A small network was shown many inputs. Here are its activations along a few directions, one row for each input.
In each table, some parts of the input vary, and every possible input appears once, in random order.
Descriptions start from the smaller parts, as in this example, which fits no table here: one of 3 separate values, together with either a single point or one of 9 places around a ring or (one of 6 places along a line, together with one of 8 places around a ring).
Shared parts are said once, and a part with two or three values counts as separate values.
(in the rows, 128 means zero)

Other details of the inputs vary at random and push rows far along three fixed directions, the same in every table; ignore that.

Rows:
R1: [113 140 125 121 127 127 126 130 121 132 134 121 133]
R2: [118 132 137 121 141 129 126 118 130 127 122 119 121]
R3: [140 121 147 153 125 102 112 123 125 118 122 146 167]
R4: [117 135 133 127 130 131 124 126 124 132 128 111 130]
R5: [121 130 139 115 136 123 138 122 125 127 132 112 129]
R6: [133 125 134 157 121 113 105 127 132 122 118 154 156]
R7: [125 127 134 123 134 127 128 119 129 137 144 116 122]
R8: [124 136 131 127 130 126 133 121 129 136 141 112 128]
R9: [116 128 127 131 127 129 130 123 121 133 133 110 128]
R10: [118 113 121 123 141 130 131 126 118 115 138 132 126]
R11: [115 132 121 127 122 125 130 129 118 132 137 122 132]
R12: [136 107 141 166 126 110 102 118 131 123 120 147 146]
R13: [114 136 137 114 130 127 128 127 124 127 133 120 131]
R14: [120 134 126 119 134 123 139 126 127 132 143 118 138]
R15: [143 124 141 161 118 104 108 122 131 128 132 144 159]
R16: [118 143 128 121 133 129 133 123 130 127 122 121 129]
R17: [161 122 115 120 123 153 150 140 134 138  95 125 106]
R18: [114 136 129 128 133 134 128 123 130 129 125 116 125]
R19: [119 124 130 111 148 130 131 124 122 111 131 132 128]
R20: [118 112 124 120 138 128 130 130 111 118 143 124 128]
R21: [122 138 121 122 134 126 140 121 134 132 136 126 135]
R22: [119 140 132 125 134 132 131 120 132 126 121 117 125]
R23: [118 137 136 124 137 131 125 119 130 126 124 117 119]
R24: [122 135 139 123 135 130 124 122 123 131 125 110 124]
R25: [125 135 139 122 133 126 130 118 123 131 131 110 122]
R26: [113 128 130 124 136 130 128 126 132 127 124 122 124]
R27: [116 143 129 116 131 125 131 127 122 130 129 118 136]
R28: [113 133 118 128 126 127 133 125 126 129 134 129 129]
R29: [157 112 113 120 122 157 140 153 128 144  95 120 109]
R30: [120 142 131 120 129 127 131 126 122 131 125 114 132]
R31: [127 138 135 122 130 126 136 120 124 131 126 110 129]
R32: [120 134 136 114 129 125 135 124 123 127 136 121 131]
R33: [153 130 104 115 122 152 152 150 134 136  91 132 120]
R34: [175 109 119 158 105 135 118 156 131 137  86 151 144]
R35: [122 127 131 125 138 128 130 114 135 134 138 122 121]
R36: [121 142 129 116 131 121 139 123 121 129 132 117 136]
R37: [113 128 135 123 131 128 124 131 126 130 132 116 126]
R38: [119 120 130 132 130 127 125 125 122 133 134 115 121]
R39: [126 132 133 127 132 128 128 120 129 136 142 113 122]
R40: [121 130 140 118 138 128 125 122 124 131 126 111 125]
R41: [115 139 132 114 132 127 132 128 123 127 131 120 137]
R42: [121 138 124 122 131 122 137 126 127 134 143 118 137]
R43: [146 154 111 125  69 150 118 183 134 131 159 183  35]
R44: [123 117 129 113 147 125 135 124 120 120 151 121 135]
R45: [175 101 127 159 115 138 114 149 131 136  84 141 141]
R46: [121 130 130 118 130 126 135 125 129 133 147 120 132]
R47: [139 110 145 162 131 114  99 120 134 123 110 145 150]
R48: [112 130 119 127 129 128 134 126 126 127 134 129 129]
R49: [158 120 101 118 124 152 157 147 139 140 105 135 121]
R50: [116 130 125 134 128 132 131 121 128 129 130 119 124]
R51: [119 142 126 116 135 124 141 118 129 127 128 123 135]
R52: [130 157 133 169  77 105  85 141 140 121 186 201  87]
R53: [115 132 136 119 141 127 132 121 132 124 121 120 127]
R54: [126 126 102 103 133 122 122 105 142 114 147 102 126]
R55: [118 138 128 115 138 125 142 118 128 124 128 124 136]
R56: [114 122 130 129 127 124 128 129 123 129 137 118 123]
R57: [183 105 120 163 112 136 127 140 144 135  90 153 144]
R58: [135 118 148 154 130 109 104 119 134 116 113 151 165]
R59: [154 112 106 130 122 157 146 145 131 140  97 123 107]
R60: [122 119 124 114 149 130 137 119 126 118 147 130 129]
R61: [132 115 146 155 122 110  99 129 128 123 123 146 160]
R62: [110 167 121 129  83 126 108 148 139 125 203 186  51]
R63: [119 128 134 121 133 124 133 124 131 132 147 116 126]
R64: [145 115 145 165 129 111 104 112 138 126 124 144 153]
R65: [160 126 114 122 115 154 145 152 130 140  93 122 112]
R66: [161 118 115 118 124 152 149 141 135 138  96 130 105]
R67: [131 115 142 156 126 112 103 124 134 120 116 152 159]
R68: [114 139 128 116 138 129 135 124 129 124 124 124 135]
R69: [162 109 108 109 133 153 155 146 126 124 103 140 113]
R70: [110 136 124 121 134 129 130 127 129 127 128 127 133]
R71: [115 132 132 128 136 134 123 122 130 130 126 116 120]
R72: [157 111 108 129 118 156 145 150 125 143  99 116 110]
R73: [164 127 110 119 115 148 154 149 128 142  96 124 118]
R74: [110 137 127 119 128 128 126 132 122 130 137 122 132]
R75: [132 114 136 161 116 106 105 130 122 122 129 150 157]
R76: [137 116 152 155 132 103 109 113 135 116 117 147 159]
R77: [112 155 129 120  96 126 102 156 119 109 194 181  59]
R78: [113 125 126 124 124 128 129 129 121 131 139 121 128]
R79: [113 122 126 115 146 132 126 127 122 114 137 133 125]
R80: [124 129 140 119 136 125 130 117 123 132 132 113 125]
R81: [119 128 129 122 138 127 137 118 138 130 138 122 126]
R82: [114 138 125 125 131 131 130 124 129 130 126 121 129]
R83: [118 131 123 129 124 127 130 127 119 134 133 117 130]
R84: [112 126 123 126 128 129 132 125 127 127 135 128 125]
R85: [135 119 106 102 134 118 124 110 136 118 142  86 138]
R86: [165 107 111 107 127 152 153 154 120 127 107 136 114]
R87: [133 107 140 165 125 108 106 121 132 120 119 148 151]
R88: [122 139 133 123 133 128 137 115 131 127 125 116 125]
R89: [114 133 120 130 126 130 133 123 126 131 132 123 125]
R90: [112 121 131 114 141 127 122 131 115 117 144 127 128]
R91: [119 133 133 115 136 127 139 117 130 125 128 124 132]
R92: [142 127 144 158 122 105 111 116 132 120 117 150 158]
Description of these inputs: one of 2 separate values, together with either a single point or (one of 5 places around a ring, together with either a single point or one of 8 places around a ring).
Q: Changing only the choice among 2 separate values turns R16 into R30. The same change can be made to R2. Which row results?
A: R40
Q: Changing only the choice among 2 separate values turns R26 into R37. The same change can be made to R66. Which row results?
A: R80
Q: Changing only the choice among 2 separate values turns R74 into R70. The same change can be made to R14. Which row results?
A: R49
Q: Change only the place on the ring of 5 in R20. List by row number the other rows that result.
A: R44, R77, R86, R90
Q: Change only the choice among 2 separate values in R67. List by row number the other rows that result.
A: R61
Q: Change only the place on the ring of 8 in R57. List by row number the other rows that result.
A: R21, R35, R49, R52, R62, R64, R81

Rows:
R93: [120 117 168 168 149  94 102 100 125 121  99 125 204]
R94: [160 149  96 123  83 166 149 179 135 146 108 162  67]
R95: [183 108 100 136 100 150 137 174 133 126  99 180 110]
R96: [136 145 140 162 100 111 102 134 136 127 133 167 131]
R97: [149  82 123 119 164 141 150 124 123 128  79  97 167]
R98: [ 58 147 112  49 180 129 170  78 118 132 186  28 128]
R99: [ 91 131 156 128 165 112 123  84 123 132 124  76 167]
R100: [139 122 100  84 144 182 186 145 127 159  75  70 102]
R101: [183 127 108 148  87 151 135 166 141 144  92 162 100]
R102: [ 76 167 121  91 120 133 129 139 117 117 198 145  61]
R103: [ 86 145 158 148 117  90  75 117 118 100 199 174 113]
R104: [167 107 129 162 122 112 119 115 140 141  96 109 179]
R105: [149 103  88  74 151 180 185 145 124 142  93  81 103]
R106: [ 71 161 131  92 138 117 129 110 120 114 200 120  95]
R107: [148 101 135 147 143 109 119 118 130 114 108 144 184]
R108: [147  86 153 161 156  96 105 100 130 110 103 129 205]
R109: [127 155 132 147  84 131 103 156 129 130 151 174  71]
R110: [114 151 155 165 103 100  85 120 134 122 160 159 117]
Q: Describe the family of inputs behind these rows.
A: one of 2 separate values, together with either a single point or one of 8 places around a ring
Q: Start at R100 and move only the place on the ring of 8, one step at a time. The first step leads to R99. Which rows follow, in order?
A: R110, R101, R96, R94, R93, R109

Rows:
R111: [134 124 139 139 128 129 123 130 125 131 124 143 118]
R112: [133 122 114 136 118 125 126 135 123 123 133 137 140]
R113: [ 97 150 148 120 139 116 121  99 133 120 163 119 119]
R114: [138 142 125 130 116 120 131 132 129 124 127 146 136]
R115: [138 120 134 138 127 127 124 123 136 132 128 138 123]
R116: [137 132 141 139 128 130 125 128 128 123 121 140 121]
R117: [135 120 121 139 124 125 126 133 137 131 135 137 130]
R118: [124 137 138 152 119 131 116 124 131 137 104 126 121]
R119: [129 112 128 141 126 132 119 132 121 124 128 139 119]
R120: [136 114 114 134 124 126 120 131 134 123 137 135 134]
R121: [ 95 129 133 122 144 115 114 103 125 115 167 114 125]
R122: [140 131 138 131 127 127 123 127 128 120 121 142 121]
R123: [133 128  99  99 132 146 161 138 121 132 117 110 126]
R124: [122 114 131 135 124 132 119 143 119 124 124 141 131]
R125: [128 129 120  89 140 148 153 143 120 133 110 115 118]
R126: [133 134 141 126 124 127 123 139 126 120 118 146 131]
R127: [139 120 115 128 123 122 123 131 136 120 136 139 130]
R128: [131  75 159 144 191 111 136  99 117 126  54  79 245]
R129: [128 143 125 148 112 127 118 125 144 141 117 128 126]
R130: [116 149 118 111 121 160 147 147 129 151  98 109 100]
R131: [132 135 144 132 126 131 126 139 125 124 119 143 134]
R132: [139 132 122 128 120 118 130 132 126 125 127 144 139]
R133: [139 124 134 128 129 125 121 129 124 122 124 143 120]
R134: [133 118 133 144 129 129 122 135 123 126 125 139 119]
R135: [138 126 127 137 122 124 127 130 139 134 134 142 127]
R136: [144 129 132 129 124 125 122 121 138 121 127 141 123]
R137: [136 142 127 137 117 124 135 132 129 129 126 142 137]
R138: [132 112 127 137 130 129 117 131 122 120 128 135 124]
R139: [ 83 131 124  84 158 142 148 124 112 126 139  86 126]
R140: [130 117  97 103 131 154 156 136 132 139 125 107 113]
R141: [131 129 119 141 117 125 132 138 125 132 131 141 136]
R142: [141 116 122 132 125 124 118 127 133 118 133 139 122]
R143: [140 128 104  93 138 144 158 134 136 134 120 109 116]
R144: [111 147 150 122 129 107 100 109 116 138 175  87 139]
R145: [144 121 129 127 128 123 121 123 135 123 129 140 124]
R146: [149 125 122 105 111 140 153 139 120 151 120  72 108]
R147: [133 134 125 137 117 124 134 134 126 136 130 145 134]
R148: [128 126 142 134 127 128 124 141 123 131 120 145 131]
R149: [136 114 127 141 130 126 123 127 134 127 129 132 123]
R150: [129 120 116 140 116 127 128 134 123 129 131 139 139]
R151: [ 88 129 135 122 142 117 117 100 125 120 167 112 122]
R152: [143 134 126 129 122 121 126 128 141 122 130 141 131]
R153: [ 96 152 141 118 142 112 128 102 135 122 162 113 135]
R154: [135 119 110 101 140 151 151 137 121 127 114 110 106]
R155: [130 121 131 127 125 126 118 143 121 116 126 145 132]
R156: [ 85 159 142 134 124 118 111 101 137 133 151 112 108]
R157: [126 148 125 152 109 125 123 130 133 141 113 131 134]
Q: Describe the family of inputs behind these rows.
A: either one of 2 separate values or (one of 5 places around a ring, together with either a single point or one of 8 places around a ring)
Q: Change only the place on the ring of 8 in R120. List by row number the other rows that result.
A: R117, R127, R135, R140, R143, R152, R153
Q: Start at R112 and move only the place on the ring of 8, one step at a time. The first step leads to R150. Which rows follow, in order?
A: R141, R147, R137, R114, R132, R123
Q: Change only the place on the ring of 5 in R130. List by row number the other rows that result.
A: R118, R129, R156, R157
